These are the activations of a small neural network, seen along a few directions. Each row is one input.
In each table, some parts of the input vary, and every possible input appears once, in random order.
A made-up example of a description, with smaller parts first: values(3) and (point or line(9) or (line(4) and ring(5))).
Shared parts are said once, and a part with two or three values counts as separate values.
In the rows, zero is written as 100.

Rows:
x1: [121 115 74 133 96 92 144 82 56 71 97 81 55]
x2: [64 100 132 124 79 68 110 71 160 116 80 89 88]
x3: [86 141 85 66 110 63 98 132 87 133 102 137 111]
x4: [80 67 134 113 95 123 84 82 162 107 86 93 115]
x5: [60 101 135 129 78 71 108 72 154 112 84 95 92]
x6: [135 92 78 116 109 130 104 88 61 54 100 70 83]
x7: [91 84 108 137 74 78 147 71 120 71 74 69 61]
x8: [83 143 87 70 108 66 96 133 81 129 105 142 115]
x9: [131 86 71 116 110 134 111 94 61 59 114 70 80]
x10: [67 130 119 87 98 58 96 98 140 138 109 136 128]
x11: [103 63 113 125 91 123 106 78 122 49 78 68 90]
x12: [66 130 124 79 96 61 101 96 141 142 108 126 125]
x13: [120 124 66 92 110 78 111 103 36 112 105 108 62]
x14: [139 94 79 86 121 118 82 125 33 104 122 98 91]
x15: [117 125 72 89 107 83 113 102 30 112 107 106 63]
x16: [131 92 68 83 124 121 86 117 33 104 117 100 99]
x17: [74 74 130 114 90 122 78 82 162 98 96 93 112]
x18: [116 126 67 96 109 81 109 104 30 107 108 114 66]
x19: [79 80 134 113 90 117 70 76 162 94 80 91 116]
x20: [99 123 85 58 112 108 61 138 85 115 102 129 146]
x21: [89 69 147 116 92 117 79 93 163 104 91 91 106]
x22: [82 142 92 62 106 68 101 131 81 132 104 134 112]
x23: [125 98 62 83 120 121 80 116 34 96 124 100 97]
x24: [122 113 79 126 93 94 148 80 55 76 96 73 52]
x25: [86 86 115 134 70 84 150 71 113 71 77 66 62]
x26: [114 52 126 128 92 123 116 95 122 60 89 66 81]
x27: [109 114 94 61 114 108 68 153 86 126 113 128 137]
x28: [146 81 90 119 111 130 113 104 61 66 111 67 75]
x29: [125 112 72 129 96 89 145 80 62 76 93 76 51]
x30: [95 117 78 60 111 112 67 144 85 118 116 130 144]
x31: [129 104 69 82 120 117 74 109 34 93 111 100 99]
x32: [99 58 108 126 92 128 114 84 122 54 93 69 86]
x33: [59 101 139 120 76 74 113 70 154 115 83 86 89]
x34: [70 128 116 83 100 54 99 96 147 143 106 130 124]
x35: [88 98 115 74 104 109 71 108 146 136 109 132 152]
x36: [86 111 116 74 99 104 58 101 145 123 103 130 154]
x37: [105 50 113 126 96 128 122 85 121 62 83 70 90]
x38: [96 100 127 77 102 104 66 117 148 134 114 130 144]
x39: [137 79 78 117 114 134 119 95 60 67 106 71 84]
x40: [102 110 83 59 115 113 72 145 86 127 108 131 145]
x41: [82 105 111 75 99 108 65 107 146 127 118 131 151]
x42: [87 86 111 142 74 82 145 72 113 67 77 75 65]
What is each input in this table made of?
Answer: ring(6) and (values(3) or line(4))
The inputs of x17 and x32 match in every part but the ring(6) part. If x5 is changed in the same way as x17 into x32, which row does it become?
Answer: x42
The inputs of x16 and x35 match in every part but the ring(6) part. If x23 is changed in the same way as x16 into x35, which row does it become?
Answer: x41
Change only the values(3) part in x25. List by row number the other rows that result.
Answer: x7, x42
Change only the values(3) part in x3. List by row number the other rows that result.
Answer: x8, x22
Change only the ring(6) part in x26. List by row number the other rows that result.
Answer: x14, x21, x27, x28, x38

Rows:
x43: [128 95 84 98 110 121 93 109 64 77 101 92 97]
x44: [94 91 119 84 102 109 74 123 122 116 101 112 124]
x45: [96 102 111 85 102 112 69 114 125 108 100 113 132]
x46: [73 49 152 152 68 104 130 48 190 71 60 61 81]
x47: [111 107 78 102 103 106 101 91 62 88 99 92 84]
x48: [99 58 128 173 73 114 143 45 134 37 81 33 45]
x49: [108 96 84 102 105 103 105 101 61 96 100 90 75]
x50: [125 85 89 98 111 118 98 119 63 86 102 89 88]
x51: [113 120 83 107 100 80 126 97 67 103 102 99 73]
x52: [133 93 88 101 113 117 95 105 63 92 110 90 90]
x53: [76 127 108 89 93 70 101 103 126 117 94 119 117]
x54: [115 87 80 98 107 115 113 113 69 81 105 91 92]
x55: [102 100 116 87 106 109 71 109 124 122 110 114 124]
x56: [85 109 111 92 102 90 79 90 121 131 109 117 113]
x57: [85 103 102 87 100 108 84 107 129 103 102 114 136]
x58: [105 113 85 104 98 80 129 110 66 97 95 98 71]
x59: [83 93 110 86 100 105 90 116 126 112 103 113 129]
x60: [80 111 105 90 98 93 76 95 122 117 99 116 120]
x61: [77 100 114 89 97 90 82 104 119 124 100 115 113]
x62: [118 97 74 98 106 118 108 103 70 72 104 93 100]
x63: [107 123 79 105 97 83 124 101 68 88 93 99 80]
x64: [117 104 83 105 107 102 103 87 61 103 108 92 77]
x65: [91 101 107 89 104 105 87 103 128 118 112 115 129]
x66: [74 116 117 88 92 67 106 111 123 124 96 118 110]
x67: [82 125 114 91 97 67 103 98 125 130 104 121 109]
x68: [123 94 78 101 109 114 110 99 69 87 112 92 93]
What is each input in this table made of?
Answer: values(2) and (point or (values(3) and line(4)))
The inputs of x43 and x45 match in every part but the values(2) part. If x51 is changed in the same way as x43 into x45, which row does it become?
Answer: x67
Change only the values(3) part in x51. List by row number the other rows that result.
Answer: x58, x63
Change only the values(2) part in x55. List by row number the other rows that result.
Answer: x52

Rows:
x69: [119 57 109 139 94 133 114 78 100 56 92 55 68]
x70: [61 105 130 95 87 82 91 93 166 120 91 118 129]
x71: [102 132 80 84 107 77 101 112 58 122 108 117 89]
x72: [120 103 74 112 102 103 124 95 58 74 99 85 74]
x73: [104 93 105 139 84 82 143 69 91 77 83 68 47]
x74: [102 93 103 137 83 82 149 74 92 72 80 69 49]
x75: [100 132 79 82 105 76 106 118 60 117 105 118 93]
x76: [84 119 104 72 104 84 84 123 116 132 108 132 131]
x77: [76 80 133 94 93 117 69 101 171 106 93 108 142]
x78: [64 104 131 97 89 83 85 87 165 126 94 117 125]
x79: [113 69 106 139 91 115 127 73 97 65 90 61 62]
x80: [67 94 131 94 89 97 83 95 168 116 93 113 135]
x81: [77 135 105 73 100 64 95 120 112 140 106 135 121]
x82: [102 96 110 73 113 118 59 122 119 123 112 123 142]
x83: [108 78 105 139 89 101 134 71 95 69 87 65 56]
x84: [99 96 109 71 111 117 64 129 120 118 108 124 145]
x85: [79 135 106 75 102 65 89 114 111 146 109 134 118]
x86: [110 69 104 136 90 114 132 78 98 60 87 61 65]
x87: [54 121 130 96 83 61 102 90 162 128 89 121 119]
x88: [79 80 135 97 94 118 64 95 169 112 96 107 139]
x89: [132 81 78 111 108 134 105 101 62 60 104 75 88]
x90: [112 107 80 80 112 108 89 121 66 105 109 111 109]
x91: [115 107 81 81 114 109 84 115 64 110 112 110 106]
x92: [127 93 77 113 106 117 113 91 59 74 106 80 78]
x93: [125 93 75 111 105 116 118 96 61 70 102 81 81]
x94: [115 118 74 113 98 84 134 93 55 82 96 88 65]
x95: [134 81 80 112 109 135 100 95 61 65 108 75 85]
x96: [87 119 106 73 106 85 79 116 115 138 111 131 128]
x97: [70 94 132 97 91 98 77 89 167 122 96 112 132]
x98: [109 116 80 82 112 96 91 114 62 114 110 114 99]
x99: [106 78 103 136 88 100 139 76 96 65 84 65 58]
x100: [121 94 82 79 116 126 76 126 68 95 109 106 116]
x101: [107 116 78 81 109 95 96 120 64 109 107 115 102]
x102: [93 110 107 73 109 99 72 118 117 133 112 127 135]
x103: [123 103 75 114 104 104 120 89 57 79 103 84 71]
x104: [123 94 84 81 118 127 71 119 66 100 113 105 113]
x105: [90 110 106 71 107 98 77 124 118 128 109 128 138]
x106: [117 118 75 115 100 85 129 88 53 87 99 88 62]
x107: [117 57 107 136 93 132 119 84 101 51 89 55 71]
x108: [57 120 131 98 85 62 96 84 160 133 92 120 116]
The inputs of x83 and x96 match in every part but one. If x79 is changed in the same way as x83 into x96, which row does it become?
Answer: x102
The inputs of x87 and x74 match in every part but one. If x70 is changed in the same way as x87 into x74, which row does it become?
Answer: x99
What is each input in this table made of?
Answer: values(2) and line(4) and line(5)
Change only the line(4) part in x103. List by row number the other rows that result.
Answer: x92, x95, x106
Start at x89 and move only the line(4) part, one step at a time. The first step leads to x93. Which rows follow, in order?
Answer: x72, x94
